These are the activations of a small network on made-up records, seen along a few directions, one row for each record.
Here are examples, each followed by its value of one field, RIK.
Records without RIK are marked none.
The largest differences between rows may come from other fields.
In the rows, zero is written as 500.
Random noise pushes rows far along 5 fixed directions. That doesn't count. These rows show it; they differ only by the noise:
[504 539 524 311 578 502 443 622 454 569 258 382 569 566 504 552 401 433
 487 524 599 462 425]
[499 451 493 477 504 523 573 399 411 388 557 432 484 458 469 410 495 597
 415 551 463 460 509]
[437 411 536 584 403 512 485 537 591 372 651 571 521 352 471 410 577 592
 422 485 327 458 586]
[479 517 540 326 538 446 362 687 555 583 255 400 561 595 508 638 453 426
 468 447 605 482 467]
[413 436 553 399 579 456 453 517 539 485 432 462 516 560 474 587 541 459
 425 394 590 518 539]
[650 430 423 601 251 404 431 448 567 345 590 303 385 532 480 498 527 815
 321 479 425 435 598]
[493 523 521 482 423 578 491 663 488 461 485 534 600 319 504 355 439 527
 507 650 304 398 451]

[531 436 500 545 391 472 501 490 503 482 577 539 441 542 503 491 635 573
 429 482 465 544 507] => litir
[547 487 469 574 250 401 398 644 426 375 603 589 460 361 536 536 627 530
 445 739 151 477 422] => kopu
[411 388 498 478 647 619 699 148 362 371 563 483 401 711 469 532 690 388
 371 251 763 680 603] => pidif
[586 418 430 564 468 512 507 414 552 475 492 260 413 567 442 470 432 698
 408 378 652 465 567] => fuv
[335 464 553 393 663 517 598 444 362 513 533 562 449 569 503 513 598 368
 496 500 548 597 430] => pidif
[461 508 485 486 548 434 416 482 535 500 467 444 437 596 534 643 574 449
 476 459 552 517 464] => kopu
[573 555 434 577 409 517 378 534 482 472 505 473 535 421 340 450 346 587
 613 519 351 548 525] => none
[714 583 424 523 339 537 374 616 587 569 228 342 551 627 545 487 382 564
 490 401 637 500 524] => ponas
[599 462 527 613 570 544 445 426 681 543 509 444 532 529 471 468 406 591
 516 229 630 493 717] => gesem
[405 454 569 522 579 433 531 466 648 495 637 668 487 400 433 475 514 516
 516 517 413 496 515] => vupu
[377 434 550 567 594 452 653 195 427 385 804 580 435 413 419 426 671 549
 450 505 457 560 599] => gesem
[682 536 347 535 422 615 517 527 398 605 397 265 501 461 478 400 334 647
 476 670 512 391 388] => fuv
[393 498 526 535 723 433 462 467 647 540 529 514 455 518 449 546 471 469
 552 394 621 527 539] => tis
[607 558 466 468 565 548 574 429 394 530 375 355 531 559 510 434 357 512
 589 551 614 411 431] => temod
[588 567 440 459 457 336 524 404 465 463 595 412 381 492 459 488 407 731
 494 784 395 398 430] => vupu
[434 485 490 476 456 465 542 541 464 510 488 523 527 478 557 517 514 441
 519 539 459 506 478] => temod
[268 583 562 215 444 474 385 805 368 533 524 728 541 335 638 736 661 206
 548 782 279 555 256] => pafiv
[441 572 497 371 717 385 479 465 430 527 456 401 439 584 488 634 459 480
 578 647 601 487 406] => tis
[771 629 338 461 244 723 561 584 311 455 339 399 489 480 552 305 419 552
 501 714 395 454 355] => litir
[579 578 419 536 467 401 499 476 432 559 611 406 391 417 463 480 454 618
 481 675 388 411 473] => pafiv
[600 553 400 596 361 507 519 433 355 463 561 416 533 488 412 309 331 627
 521 549 489 501 483] => none
[559 513 521 600 524 669 509 537 606 560 392 493 638 486 516 319 377 433
 589 341 586 453 551] => ponas

Which value of RIK does each new row have?
[607 459 388 470 208 545 426 593 507 404 458 515 382 530 518 591 649 464
 431 436 406 543 474] => litir
[601 549 459 505 540 584 602 351 354 491 454 389 530 528 505 356 383 559
 548 569 560 425 453] => ponas
[391 560 613 580 641 684 513 772 611 554 498 744 734 202 509 269 380 297
 735 610 335 429 458] => tis
[487 514 527 547 620 628 618 400 483 522 485 531 581 451 475 295 436 444
 550 413 576 510 482] => ponas
[477 461 513 589 469 485 430 521 566 441 542 525 493 497 544 535 593 471
 485 467 435 519 542] => kopu
[644 529 470 410 520 619 528 549 395 606 288 437 536 585 526 433 383 455
 553 478 626 466 420] => litir
[494 500 469 391 485 302 396 487 473 511 436 360 407 685 526 790 569 528
 503 516 592 483 459] => temod
[508 517 534 501 527 575 528 545 472 451 457 429 523 407 439 358 413 595
 504 559 509 416 496] => fuv
[460 576 478 426 657 320 577 375 405 492 680 477 387 412 417 461 396 667
 577 846 380 382 444] => vupu
[563 525 504 482 452 624 484 684 497 598 391 592 606 420 539 395 407 442
 607 511 434 408 447] => litir
[586 530 465 559 459 336 386 502 626 556 583 403 408 514 468 613 515 646
 452 454 489 444 613] => pafiv
